Each row below holds a small network's activations on one input, seen along a few directions.
Each table varies a few parts of the input and shows all the possible inputs, shuffled.
Descriptions start from the smaller parts, as in this example, which fits no table here: one of 5 places around a ring, together with either a single point or (one of 2 separate values, together with one of 4 places along a line) or one of 11 places around a ring.
Shared parts are said once, and a part with two or three values counts as separate values.

Other details of the inputs shift rows strongly along two fixed directions, in all tables alike. That doesn't count.

Table:
r1: [ 35   8 -38 -22 -17  -5 -18  23  -2  16   3 -14   6   3]
r2: [ 22   7 -27 -23 -15 -15  -3  21  13   9  21   4 -10 -17]
r3: [  6   7 -23 -13  -6  -6   0  12  12   4   9   4  -7 -15]
r4: [ 12  21 -31 -25 -18  -8 -11  13   4   5  20   3  -3 -22]
r5: [-25  12  -1  11   6   8  -8  20   3 -18  -2   5  -4  -7]
r6: [-30  18  -3   7   3  -5 -21  11  -1 -11   5  -1   0 -17]
r7: [-43  12   9  24  15  23  -5  -8  -4 -28 -16   4   7  -3]
r8: [ 33 -19  16   3  -7  -6  25 -10  -8  16   6  -7  -7  18]
r9: [ 23 -32  22  11  -2  11  16 -18   0  -2 -36 -12  16  38]
r10: [ 26 -27   8 -10   3  -1  18 -21 -11  22  -2  -3   4  10]
r11: [ 25 -18  22  -9   5 -17   8 -26  14  10  -4  11  -4  11]
r12: [-36  10  21  23  13  16  -4   1  -5 -33 -13   1  10   1]
r13: [ 10  11 -30 -22 -17   0 -13  17 -12  31  25  -9  -3 -10]
r14: [  9   8 -18 -14  -7  -5  -6  15  11   6   9  13 -12  -9]
r15: [ 15 -31  35  18   8  14  30 -28  -5  10 -11 -16   6  26]
r16: [ 18 -18  33  -3   7 -15  11 -24  10  -1  -8   3   0  11]
r17: [-48   3   8  35  19  18  -2   5 -24 -10 -12   0  11   4]
r18: [ 19 -16  25   0   5   1  17 -26   9  -6 -10  10   4  14]
r19: [-35  17 -16  11   7  13 -11  15   4 -13  -3   7  -6 -13]
r20: [-46  14   3  17  15   7 -19  -4  -2 -14 -11   3  -1 -10]
r21: [ 15   8 -22 -19 -17 -19  -2  24 -14  22  27  -7 -10   1]
r22: [ 28 -12  12  -9  -5  -8  17 -17  10  -4   4   1   6   3]
r23: [-34  17  -4   8   7  -1 -18   3   0  -9  -1  -1  -2 -17]
Each input here is: either one of 2 separate values or one of 6 places around a ring or (one of 3 separate values, together with one of 5 places around a ring).

Table:
r24: [ 57 -52  38 -10  12 -24  34 -53  23  10 -22  11   2  25]
r25: [-21  17  -5  11  -4   1 -13  22  -8  -2  14 -14  -4 -10]
r26: [-31  -3  23  22  17   8  -8 -17  13 -22 -26   6  -2   2]
r27: [-34  -4  15  26  19  20 -10   0 -14 -11 -26  -1   7  20]
r28: [ 18  13 -23 -17 -21 -16  -8  25 -12  20  26  -7  -9  -6]
r29: [ 16  11 -34 -23 -15 -16 -20  16  -9  30  14  -4  -6  -5]
r30: [-27  13 -16   1   6  -5 -23  12  -3  -1  -1   0   2 -12]
r31: [  5 -11  14   4   4   4  19 -18  22  -8  -5  12  -9   2]
r32: [ -4  16 -31   8 -11  17 -16  33   7 -23 -17 -14  16   1]
r33: [-20  12 -18   5  -1  20  -6  26 -15   1   2   3  -6  -4]
r34: [-18  18 -11  -2  -8  18 -18  16 -22  -3   0   0   6  -3]
r35: [-30  -8  15  31  18  22  14  -9  -1  -9 -10 -11   2   2]
r36: [-38   1  18  22  16  15   0 -14  -8 -24 -12  -3  16   0]
r37: [-31  -7  19  28  19  11  -5 -13  -1  -5 -20 -13   8   8]
r38: [  6   0  12   1   3 -13   7   2   4 -10   3   7  -2   0]
r39: [ 10  -9  13  -1   1 -15  13  -4   3  -1   6  -2   0   4]
r40: [ 60 -31   6 -24  -4 -20  34 -26  22  18   8  17  -6   7]
r41: [  7   4 -25 -17  -7  -7   3  11   4  11  19   5  -8 -16]
r42: [ 43 -35  35  -4   1  -4  31 -47   8  14  -7 -10  10  19]
r43: [ 13  21 -36 -28 -24  -5 -20  18 -17  21  25  -6  -1 -16]
r44: [ 13  32 -28 -37 -20  -9 -24  13   9   5  24  11  -9 -25]
r45: [-36  -4   9  35  17  25  13  -3 -13 -11 -13  -7   3   7]
r46: [ 14  26 -33 -35 -17 -14 -22  17  -3   6  23  11  -2 -26]
r47: [ 60 -18  18 -28 -12 -29  24 -19  27  11  11   8 -14   9]
r48: [-32  -1  26  33  10  19   2  11 -16 -18 -14  -2   5  18]
What do these inputs look like to the network? -> either a single point or (one of 4 separate values, together with one of 6 places along a line)
Change only the place on the line of 6 in r40. List by row number the other rows that result. -> r31, r33, r35, r41, r45
Change only the choice among 4 separate values in r45. List by row number the other rows that result. -> r28, r29, r43
Change only the choice among 4 separate values in r30. List by row number the other rows that result. -> r36, r39, r41

Table:
r49: [-47  23  -2  19   6  27  -8  12  -2 -23   6   3  -1 -18]
r50: [-40  24 -11  22   2  19 -11  20 -31  -2  -2  -9  -2   4]
r51: [  4 -17  41  13  18 -11   5 -25   8 -10 -20   8   4  16]
r52: [ 15  -9 -14 -12 -12   1  -6  10 -15  25   9 -15   5  -2]
r53: [-46  22  -4   9  15  14 -28   1  -2 -11 -11   9   2 -16]
r54: [ 19 -35  27   9  10   9  27 -27 -16  12 -21  -7   9  24]
r55: [ 34   1  -8 -23 -15 -18   9  21  12  11  23   9 -16  -9]
r56: [ 19  -5   0 -13  -9 -26   9   5   7   2  11   7 -11  -4]
r57: [ 27   4 -20 -33 -22 -17   4  -8   8  13  25   8 -11 -17]
r58: [ -5 -27  28  15  17   5  31 -37  12  -8 -20   9   1  11]
r59: [ 21   6 -26 -36 -11 -20  -5   0  13  26  16   9  -4 -17]
r60: [-28  21 -28  19  12  21 -13  17  -4 -24  -6  -5  14 -11]
r61: [-45   9  -3  17  18   1 -16  10   1 -12  -5   5  -1  -7]
r62: [  9 -34  34  20  20   8  32 -22  17  -7 -12  10  -6  20]
r63: [ 30  10 -38 -14 -14  -4  -9  14  13  10   7   0  -6 -17]
r64: [  6 -26  21  19  10   4  14 -23  22 -15 -39 -13   3  20]
r65: [ 10 -35  26  13  15  -8  28 -29  13  -5 -13  10  -7  17]
r66: [ 16   9  -2 -15 -12 -18   4   3   4  -3  18   3  -9 -15]
r67: [ 22  10   8 -20  -5 -16 -14  -8   4   1  10   5  -3 -10]
r68: [ 18  -3   2 -16  -4 -30   2   3  10   8   8   5  -3  -1]
r69: [-49  19  -7  19  13  27  -5  17   1 -15  -2   8  -4 -16]
r70: [ 10 -29  30  21   6   6  23 -19  -4  11  -7 -20  11  31]
r71: [  9 -21  41   6  13   3  13 -52  11  -9 -17   6   9  13]
r72: [-34   7 -10  14   3  21 -19  19 -31  -1  -6 -13  10  -7]
r73: [-37  19 -10  23   1  14 -13  25 -23   0   7 -18   1   5]
r74: [ 36  10 -22 -21 -33 -10 -13  19  -1   6   5   8  10   5]
r75: [ 16  -4  -6 -18   2 -17 -16  -4   8  13   4  14 -10  -3]
r76: [-37  10  -9  19   1  17 -20  25 -22   2   3 -21   9  -3]
r77: [ 31   6   1 -19 -12  -9  12   9  10   2  23   4 -11 -11]
r78: [ 39   2 -31 -39 -18  -3  -4  18   0   2   9   0  11   4]
r79: [ 20  -3 -11 -12 -10  -1   5   4 -21  25   3  -3  -3   7]
r80: [-33  17  -3  13  -1  21 -23  22   5 -26 -25  -7   3   8]
r81: [ 19  13 -23 -34 -18 -18  -9  -4   8  17  24   5  -3 -21]
r82: [  5 -17  43  13  15  -9  23 -35  10 -16 -12  -2  11  13]
r83: [-32  20 -11  22   2  15  -9  20 -26   0   5 -14  -2   7]
What do these inputs look like to the network? -> either one of 6 places around a ring or one of 9 places around a ring or (one of 4 places along a line, together with one of 5 places around a ring)
Start at r54 and move only the place on the ring of 9, one step at a time. The first step leads to r79. Which rows follow, in order? -> r50, r83, r73, r70, r76, r52, r72
Start at r80 and move only the place on the ring of 6, one step at a time. The first step leads to r64. Which rows follow, in order? -> r63, r60, r78, r74
Change only the place on the ring of 5 in r82. List by row number the other rows that result. -> r59, r61, r68, r81

Table:
r84: [-49  27 -10  19   4   0 -21  23  -7 -10  11 -14  -9 -18]
r85: [ -4 -22  15  29  16  21  18 -10   3 -10 -22  -6   8  14]
r86: [-25  30   0  16  -7  -6 -30  34   4 -39 -13 -10  10  -2]
r87: [ 54 -34  21 -16 -12 -14  34 -19  -2  27  10  -5  -1  16]
r88: [ 53 -24  10 -20  -3 -13  36 -33  22   5  -1  22  -5   7]
r89: [ 19  19 -28 -27 -22 -13  -1  15 -11  19  38  -4  -4 -17]
r90: [-29   8  16  19  11   4  -8   8  -3  -7   4   3  -8  -3]
r91: [-50  27 -10   0   8   7 -31  14 -10 -16  -2  15   4 -23]
r92: [-10 -17  35  19  21   7   1 -30   8  -7 -24   4   6  15]
r93: [ 20  11 -29 -19 -23 -24 -10  28  -9  28  26 -10 -11 -10]
r94: [ 40   1 -21 -27 -17  -4  13  -7  15  13  16   0 -10 -10]
r95: [-43  22 -22  17   1   8 -35  21 -18  -4  -9 -13   7 -10]
r96: [-25   1   3   8   6  19 -15   5 -19  -4 -16  -1   9  11]
r97: [-25  29   5   8  -9   8 -27  33   0 -44  -6  -6  14  -4]
r98: [ 20  14 -32 -34 -21  -5 -10  22  14  15  21  12 -15 -18]
r99: [ 36   3 -10 -38 -13 -22  -2 -17   4  16  11  19  -4 -10]
r100: [-16 -15  35  27  15  -5  11 -16   7  -8 -10  -1  -7  17]
r101: [ 22   9 -22 -31 -22 -11  -5  33 -17  28  25   2 -12  -3]
r102: [ 25   7 -40 -28 -23   1  -5  27   0  18  20  -1  -5 -15]
r103: [ 23   8 -10 -32 -21 -17  -5  15   3  22  32   8 -17 -13]
r104: [-10 -25  48  24  17  10  28 -30   2 -12  -8  -9   3  13]
r105: [-18 -15  26  15  22  -9   3 -30   7 -13 -26  10   5   9]
r106: [ -8 -12  13  23  13  22  27 -23   4 -19 -13  -3  14  11]
r107: [-36  18  -5  18   7  11 -16  35 -25  -2   2  -3  -4   1]
r108: [ 33  -7 -12 -20 -13 -29  10   2   4  25  24  -9  -5  -2]
r109: [ 25   8 -33 -35 -24  -7 -20  14 -11  27  16  -3   2 -14]
r110: [ 47 -25   1 -21  -1 -28  25 -20  29  10  -3  17 -11   5]
r111: [-37  26 -28  14   0  29 -16  32 -18 -16  -3   3  -1  -2]
r112: [ 53 -31  12 -18   5 -18  31 -26  27   9  -4  20  -7   6]
r113: [-46  34  -8  15  -1  14 -15  17 -17 -14  17  -8  -5 -21]
r114: [-10 -18  23  19  14  20  23 -21  14 -17 -17  -4   4   5]
r115: [-41  22 -27  17   8  19 -16  28  -2 -16   3  -5   7 -19]
r116: [ 55 -20  11 -28 -10 -13  19 -43  11  21   2  -3   2   7]
r117: [ 20  11 -28 -22 -20 -24 -10  34 -12  29  21  -3 -17   1]
r118: [-13 -19  33  15  16  13  10 -35   4 -10 -21  -7  12   8]
r119: [-11 -18  18  25  16   7  20 -20  19 -14 -22 -10  -1   8]
r120: [ 58 -30  15 -25  -1 -19  15 -38  18  25  -2  -5   0   9]
r121: [-37  18 -14  11  10  11 -26  11 -12  -7  -2  -9  14 -14]
r122: [ 31   4 -20 -21 -18 -17  -4  22  -9  30  27  -6  -8 -10]
r123: [-49  27  -9   3   2  15 -35  16  -8 -10  -1   5   1 -16]
r124: [ 28  13 -44 -25 -25   2  -4  20  -4  16  21   0  -6 -13]
r125: [-10 -23  15  28  17   7  24 -20  14 -15 -20  -9  10  16]
r126: [ 20  15 -28 -39  -8 -25 -25  10   4  18  17  18  -8 -23]
r127: [ -8 -24  31  28  18   6  22 -24  23 -14 -28   3  -2  20]
r128: [-31   7   1  14  11   2 -17  -8   1  -7 -14 -13   3  -5]
r129: [-35  17 -14  11   7  16 -32  23 -22  -2 -11  -2   5   1]
r130: [-40  18 -13   5   4  15 -22   9 -14  -9   0  -7  16 -15]
r131: [ 46 -33  30 -22   0 -25  33 -30  11  12  11  18  -8   8]
r132: [ 43 -14 -20 -30 -16  -2  11  12   3  21   7   7  -7  10]
r133: [ 23  22 -27 -38 -23 -12 -22   4   1  22  20  10  -9 -15]
r134: [ -9 -16  23  23  18  14  13 -14  18 -13 -20   7  -1  10]
r135: [-46  34  -4  15  -2  12 -19  21 -14 -13  15   4  -9 -15]
r136: [ 40 -15 -11 -23 -12 -20  -4  -4  -2  29  -5  -2  -3  19]
r137: [ -9 -16  46  23  20   2  28 -34  -2 -20  -9  14   0  13]
r138: [-51  26  -9  15   9  -9 -22  24  -8 -17   8   9 -11 -19]
r139: [-40  22 -19  15   4  17 -35  22 -20  -4  -6  -9  10 -14]
r140: [-21  30   3  14  -3   3 -31  35   2 -40  -9  -6  13  -5]
r141: [ 12 -11  49  24   4   7  17 -23   9 -47 -28  -4  21  31]
r142: [-13 -20  21  22  18   1   8 -30   2  -7 -23 -13  17  16]
r143: [ 47 -35  34 -12   9 -27  32 -33  14  11   5  16  -8  12]
r144: [ 30  14 -29 -29 -22  -4  -2   9  13  14  19  13 -15 -13]
r145: [ 44 -13 -26 -22 -15 -15   8  13   8  24   2   2 -13  14]
r146: [ 56 -34  13 -15   2  -9  33 -29  28  15  -3  -3  -5   9]
r147: [-42  30 -12  19  -5  17 -14  26 -29  -8  12  -8   2 -12]
r148: [ -5 -16  26  18  12  19   9 -27 -16  -7 -28  -1  13  30]
r149: [-46  25 -18   7   6  14 -15  25   1 -24   0  18  -3 -26]
r150: [ -5 -17  26  22  10  19  11 -33 -13  -8 -25  -7  18  18]
r151: [ 29   7 -41 -27 -15  -4 -11  35  -1  21  13   5 -12  -3]
r152: [-11 -19  16  20  14  20  24 -16   8 -17 -14  -4  14   9]
r153: [ 18  16 -30 -34 -18 -25 -29  11   9  26  15   4 -13 -13]
r154: [-10 -18  39  26  21   5  19 -22   3  -9  -7 -10   1  10]
r155: [ -6 -25  15  32  13  11  21 -14   7 -10 -27 -10   6  20]
r156: [ 26   6 -21 -24 -13 -20  -2  17  -3  24  33  -5  -4 -14]
r157: [-42  30 -11  16  -2  17 -15  33 -33  -7   7  -1  -3  -2]
r158: [-10 -27  43  26  17   9  32 -27  -4 -11  -7  -8  14  17]
r159: [-10 -12  23  18  13  14  13 -35  -6 -11 -18  -7  22  12]
What do these inputs look like to the network? -> one of 4 places along a line, together with either a single point or (one of 3 separate values, together with one of 6 places along a line)
The inputs of r144 and r134 match in every part but the place on the line of 4. If r116 is changed in the same way as r144 into r134, which row does it become? -> r120
The inputs of r139 and r95 match in every part but the place on the line of 4. If r129 is changed in the same way as r139 into r95, which row does it become? -> r136
Start at r138 and move only the place on the line of 4, one step at a time. The first step leads to r143. Which rows follow, in order? -> r131, r137
Change only the place on the line of 6 in r118. List by row number the other rows that result. -> r91, r96, r109, r123, r130
